These are the activations of a small network on made-up records, seen along a few directions, one row for each record.
Here are examples, each followed by its value of one field, G.
The largest differences between rows may come from other fields.
Strong random noise was added to every row along 7 fixed directions; ignore it. To show where, here is one row again and again, with new noise each time:
[ -47 -155    6 -232   39 -120 -356 -407 -112 -103 -399  181  128 -221
 -197 -391  503  -38  109 -234  192  132  246  615]
[-168   12  -14   49  181    4  -63   79  202  221 -152   34  207  -67
  -20  149  102 -164   44  135  237   -4  102   42]
[ -73 -187  274  327   53  -53  188  282  184   -8   23 -163  100  -13
   16  510 -247   17  100  343  165 -217 -138 -474]
[ 296 -375  304   55 -217 -217  -83 -324 -381 -451 -214  -12  -18 -222
  -56 -150  166  370   52 -110  -35  -59 -112   91]
[ -86 -233  377 -179 -271  157 -450 -366 -565 -364 -162  269  387 -328
 -333 -128  142 -537   96 -172  612  -99   11  414]
[ 387 -199   50 -172  -95 -339   45 -117 -130 -301   73 -126 -303  -10
  204 -476  203  484 -219 -171 -506  -75 -124  218]
[  -8   84 -204  151  416 -315   65   40  486  373 -419  121   62   -1
   92  192  218  271   57  161  114  199  158   -9]
[-561 -424  254    5   18 -299  -16  234  464 -305  260 -525 -287  203
 -383   50 -153   35  222  124 -230 -527   49  -88]
[ 594 -353  341  111  -31  628  425  229 -102   45 -126 -225  107 -386
  702 -106  581   33  120  263 -236  260  120  -43]

[-267  229  -64  229  -79   26   23   51   21   60  351 -205  -54  227
 -168  290 -508   60  -56  -28 -149 -177 -149 -429] => g4
[  73  165   21  216   42  319   73  -83  -29  168 -113  119  120  -98
   75  252  -34  -55  159   -4  140  300   25 -164] => g3
[-283 -391   92  -24 -162  -25  -94 -217   31 -359  -78 -444 -300  -35
 -353 -325  263  350  387 -193 -432 -125  204  220] => g1
[-772 -132  -82  117 -330  294 -528 -104 -452   98   34 -407  621 -143
 -625  182 -182 -318   56   76  277 -560  -34  -15] => g1
[ -86    6   20   12  131  -17  258  265  376  -13  179 -165 -300  167
   56   87  -91   34  129   74 -261   -2   60 -204] => g2
[-130  416 -538 -352 -133    4 -340  -76 -327  264  320  -38   83   92
   -4 -555   -6  -67 -552 -279 -286 -171 -104  440] => g7
[ -18 -202    1 -179  258 -112 -115   14  311   99 -456  181  118  -84
  -20 -112  497 -177  179  109  296  198  349  333] => g6
[-311  339 -469  101 -314  -37 -504 -505 -625  169   69 -140  326  -16
 -374 -168 -175  290 -370 -337 -143 -178 -128   55] => g6
[  53  -40  197 -459  124 -172  -30  206  264 -218  164  349 -256  175
   -5 -229  -17 -567  -35  -51  278  -45   22  370] => g11
[  34  116  -22  103  -75  862  260  187 -151  285  190 -274  213 -191
  357   60  117 -247   54  127 -202  113   56 -129] => g2
[-582   27 -143    7   18  -55   16  139  412  -17  377 -464 -309  334
 -316  -20 -270   89  142  -43 -408 -289   73  -58] => g10
[   5  -71  176   15  124 -322 -127 -118  111 -161 -380  515   75   23
 -284  296  -77 -204  225   60  730  117   31   40] => g7
[ 329  154  -57  287   76   86  182   45  -58  277 -209  209  201 -134
  304  366  -64  168  -28  150  161  261 -158 -315] => g12
[ 276 -111  180  -85 -157 -157  -91  -82 -377 -239  -83  318  165 -121
    2   54 -120 -136 -170   57  431 -158 -264   46] => g8
[ 431  -99  294 -352   64 -365   82   -1  140 -415  -32  504 -420   58
  128 -285  125 -156   86 -195  134  258  -11  329] => g12
[-605 -176  -40  179   17   37  -46   18  312   -4  -24 -451 -135   33
 -401  140  -12  133  363   28 -191 -171  208 -181] => g8
[-105 -118  224 -444 -178  146 -104  299  -91 -205  620 -182  -40   92
   79 -411  -49 -596 -273  -32 -150 -411  -91  309] => g4
[ -48  -83  424  244  -87  525  181  304  -77  -17  127   27  301 -109
   51  543 -227 -587  239  320  458   20    6 -434] => g9
[-256  164  -46  320  -20  160  -20    1  -83  203  -11  -57  315  -30
 -164  427 -257  -22  115  132  168  -27  -30 -291] => g10
[-151 -112  219 -149   71 -220 -210 -330  137 -351 -271  405 -118   65
 -421    0   67 -261  380 -207  489  226  249  278] => g9
[  71  -61  442    5 -132  391  -32  299 -314  -54  107  290  443 -154
   47  416 -273 -852   -2  263  724 -100 -179 -213] => g11
[-160 -259  381  168   83 -443 -114 -243  178 -393 -414  332  -74   37
 -504  364 -101  -10  439   20  608   30   93  -37] => g3
[ -43 -287  120 -270   70 -670 -296 -357  110 -469 -302  215 -278   80
 -392 -312  178  180  149 -269   74   22  136  403] => g5
[-664  111 -259  315 -229  760  -69   10 -124  340  395 -839  168  -10
 -178   73 -141   52   88  -34 -578 -199  141 -334] => g5

Here are new rows. What is G for each?
[ 302   72  310   68 -327    3  -88 -254 -650 -345  112  381  219 -110
  -65  138 -342 -163 -124 -109  386  -24 -331  -52] => g10
[ 299  402 -307  -88  151 -480  -44   39  -36  243   80  342   50  177
  254   -7 -250  129 -597  -26   23   22 -273  -72] => g5
[-620   42  -31 -106  -22  231 -186  483  152  228  411 -257  310  147
 -216  226 -316 -744 -147  275  270 -500  -23 -135] => g6
[-370 -211  216  278 -282  378  -85   89 -256  -94  151 -375  283  -96
 -267  337 -210 -203  156  187  131 -310  -22 -385] => g6
[-370  524 -640 -279   52 -836 -436   33   41  247  458   46    5  482
 -276 -185 -576   99 -844 -169 -149 -525 -346   77] => g6
[-406  195 -257   -3   90 -137 -111   68  221  222   90  -68  -20  158
 -205   36 -144  -50  -81  -13   19 -162   31   13] => g8
[-408  176 -168  231 -144  196 -276   14 -301  302  163 -250  515  -47
 -232  306 -333 -113 -173  113   91 -318 -181 -226] => g3
[ -44   49  153   96 -120  431  -78  -11 -285   75  -81  143  293 -181
  -32  168  -15 -416   79   50  416   69   20  -38] => g11
[ -84    0    6  -75   96  225  205  603  245  274  281 -169  118   94
  257  168 -118 -407 -118  370   17 -238  -83 -164] => g1
[  33  -99  173  102  161 -893 -146  -89  156 -246 -314  444   14  138
 -322  408 -331  155  -38  114  601 -174 -211 -168] => g4
[ -13  185 -159  140  183  220  298  275  351  342   72 -115 -121   59
  278  155   15    6   10  137 -174  163   99 -275] => g8
[  12  245 -405    0  375  -15  209  473  537  619   51 -141   57  179
  399   68  111   27 -260  298 -234   79  116 -147] => g6
